These are the activations of a small neural network, seen along a few directions. Each row is one input.
Each table varies a few parts of the input and shows all the possible inputs, shuffled.
Descriptions start from the smaller parts, as in this example, which fits no table here: one of 2 separate values, together with either a single point or one of 11 places along a line or (one of 4 places along a line, together with one of 8 places around a ring).
Shared parts are said once, and a part with two or three values counts as separate values.

Other details of the inputs vary at random and push rows far along two fixed directions, the same in every table; ignore that.

Table:
row 1: 0.265,-0.713,1.041,-0.941,-0.280,0.956,1.541,-1.389,1.167,-1.039,0.861
row 2: -2.522,0.147,1.330,-1.475,1.821,0.938,-1.141,1.324,-1.745,1.944,1.544
row 3: -2.612,-0.007,1.872,-2.189,1.118,1.720,-2.315,0.079,-1.240,2.159,0.275
row 4: -0.703,1.327,-1.031,0.287,0.386,0.720,-1.281,3.529,-0.064,2.885,-0.591
row 5: 0.211,2.048,0.976,-0.605,-1.184,-1.068,0.206,2.285,-0.777,1.521,-0.064
row 6: -0.977,1.116,1.196,-0.945,-3.126,0.186,-1.994,1.041,0.484,0.404,-1.747
row 7: 3.378,-3.349,-0.764,3.098,1.875,-1.733,3.943,-1.619,1.968,-2.446,3.494
row 8: 0.076,-3.284,0.816,0.875,2.338,-0.723,0.939,0.707,-1.400,0.975,2.307
row 9: 0.164,1.476,1.140,-1.185,-1.712,-1.686,-1.134,1.784,-0.260,1.605,-1.809
row 10: -0.601,-0.011,-0.190,2.352,0.964,-1.549,1.994,-0.319,1.007,-0.042,0.755
row 11: -1.268,1.997,-0.560,-0.462,0.772,2.462,-1.269,3.033,0.234,1.787,-0.059
row 12: -0.866,0.198,0.364,1.860,1.489,0.200,2.360,-0.939,1.500,-1.428,1.525
row 13: -0.070,1.498,1.847,-1.878,-1.878,-0.101,-1.625,0.567,0.334,0.932,-2.121
row 14: -2.082,1.257,0.184,0.685,-0.192,-2.237,-0.730,0.045,1.272,1.529,-1.809
row 15: -2.315,1.280,0.890,-0.008,-0.358,-0.652,-1.221,-1.172,1.866,0.857,-2.120
row 16: 1.884,-2.927,-0.744,1.822,1.038,0.196,0.180,1.667,1.488,0.325,-0.565
row 17: -1.705,-1.555,1.107,-1.049,1.045,-1.415,-2.139,1.195,-1.330,2.835,-0.496
row 18: 0.441,0.137,0.511,-0.111,0.554,0.684,0.542,-2.013,2.291,-0.971,1.418
row 19: -1.261,2.336,0.796,-0.421,-2.045,0.961,-0.151,2.263,-0.329,-0.104,0.842
row 20: -0.958,0.045,0.901,1.146,0.781,0.978,1.188,-2.184,2.007,-1.213,0.263
row 21: -0.685,0.317,-0.079,-0.729,-0.172,1.692,-2.758,1.686,1.243,2.007,-2.407
row 22: -0.743,1.094,0.489,-0.253,-2.960,-1.399,-1.503,2.258,-0.110,1.077,-1.435
row 23: 1.338,-1.095,0.282,1.928,-1.527,-0.699,1.929,1.646,0.016,-1.073,1.604
row 24: 1.226,0.845,-4.916,-1.606,-0.687,-0.174,-1.453,-4.331,-4.875,-2.400,-3.126
row 25: 3.564,-4.473,1.193,2.727,-0.568,1.941,3.716,-1.691,1.691,-4.890,2.689
row 26: 2.672,3.404,-6.758,-0.818,0.138,1.359,-0.773,-3.573,-8.686,-4.133,-1.865
row 27: 0.056,-0.099,0.420,-0.484,0.288,0.171,2.360,-0.020,0.466,-0.965,1.887
row 28: 1.539,2.708,-6.480,-0.061,1.382,0.388,-0.487,-4.247,-5.130,-3.382,-0.033
row 29: -0.205,-3.834,1.687,-0.398,1.645,0.245,-0.892,-1.012,-0.289,0.386,0.249
row 30: 1.049,-0.950,-0.336,0.771,0.344,-2.456,0.364,-0.773,2.005,-0.005,0.408
row 31: 1.891,-0.659,2.029,-0.210,-0.458,1.544,1.491,-0.693,0.865,-1.716,0.731
row 32: 1.114,-1.388,0.453,0.335,0.315,-0.867,0.227,-2.115,2.795,-0.967,0.336
row 33: -1.412,1.993,-0.008,-1.336,-1.002,-1.654,0.255,1.589,-0.476,2.198,0.060
row 34: -1.159,0.961,0.239,-1.659,-1.392,-2.265,-0.730,0.964,0.237,1.993,-1.447
row 35: 1.276,-1.840,0.102,0.939,1.247,3.336,0.359,0.427,1.774,-0.641,0.446
Description of these inputs: one of 5 places around a ring, together with either one of 2 separate values or one of 5 places along a line.
The inputs of row 10 and row 20 match in every part but the place on the ring of 5. If row 8 is changed in the same way as row 10 into row 20, which row does it become?
Answer: row 3
Which other rows agree with row 24 in the place on the ring of 5? List them by row number.
Answer: row 6, row 13, row 15, row 21, row 29, row 32
Which other rows agree with row 26 in the place on the ring of 5? List them by row number.
Answer: row 2, row 11, row 12, row 19, row 27, row 28
Which other rows does row 22 become when the place on the line of 5 takes its other values? List them by row number.
Answer: row 9, row 14, row 30, row 34
Which other rows does row 3 become when the choice among 2 separate values takes its other values? List them by row number.
Answer: row 35

Table:
row 36: 1.048,2.669,-4.818,0.642,-1.071,-1.603,-2.041,-1.131,-1.583,-0.209,-3.059
row 37: -0.185,-0.516,-3.517,-2.407,2.634,1.872,-2.320,-0.570,-5.156,1.823,-0.932
row 38: 3.491,-2.645,2.235,2.540,-0.599,1.367,4.670,2.064,2.928,-2.259,2.842
row 39: -0.657,4.037,-3.976,-0.618,-0.428,-0.885,0.023,-0.636,-3.833,-1.205,0.183
row 40: -8.102,7.190,7.268,-3.431,-2.158,1.181,-4.229,6.648,8.425,8.484,-0.688
row 41: 0.613,3.110,-2.274,-1.667,-1.996,0.245,-0.385,-0.144,-4.729,-2.027,-1.163
row 42: -0.348,-0.720,-3.493,-1.941,1.377,1.571,-3.066,-0.702,-4.629,0.969,-1.343
row 43: -6.407,5.282,8.661,-4.806,-5.281,-3.068,-3.964,7.347,7.073,8.088,-2.939
row 44: 0.655,-0.226,-2.500,-2.043,3.509,0.689,-3.871,-0.605,-5.432,1.326,-0.496
row 45: 0.594,4.163,-4.585,0.394,-0.554,0.647,-0.603,0.484,-3.361,-0.728,-0.285
row 46: 3.946,-4.141,2.003,2.789,-1.116,-0.883,3.235,0.448,4.707,-1.742,0.070
row 47: -0.036,3.567,-2.526,-1.218,-1.648,-0.682,-0.141,-1.730,-4.806,-0.725,0.186
row 48: -1.235,2.886,-1.828,-1.633,-0.474,0.912,-1.591,-4.675,-3.021,-1.136,-1.189
row 49: 1.528,-3.750,3.998,0.856,0.400,1.536,3.171,-1.690,4.048,-3.559,1.744
row 50: 1.343,-6.559,3.073,3.638,1.686,0.584,1.705,1.776,1.045,-0.847,2.665
row 51: 0.128,-5.743,2.034,3.672,4.830,-1.616,3.957,0.627,1.570,0.849,2.179
row 52: 0.244,-2.801,2.288,1.892,1.962,0.406,3.562,-2.177,4.931,-2.725,3.079
row 53: 0.898,-7.134,2.005,2.581,1.475,0.835,1.694,1.133,2.218,-0.839,2.881
row 54: 1.930,-3.670,1.374,2.586,0.285,-3.440,3.619,-0.855,4.956,-1.828,1.713
row 55: 0.433,2.047,-2.751,-0.956,-2.159,-2.934,-1.557,-3.347,-3.013,-0.222,-2.572
row 56: 0.119,2.956,-2.672,-0.869,-0.675,3.266,-1.868,-2.266,-2.339,-1.490,-2.876
What is each input in this table made of?
Answer: either a single point or one of 5 places along a line or (one of 3 separate values, together with one of 5 places around a ring)
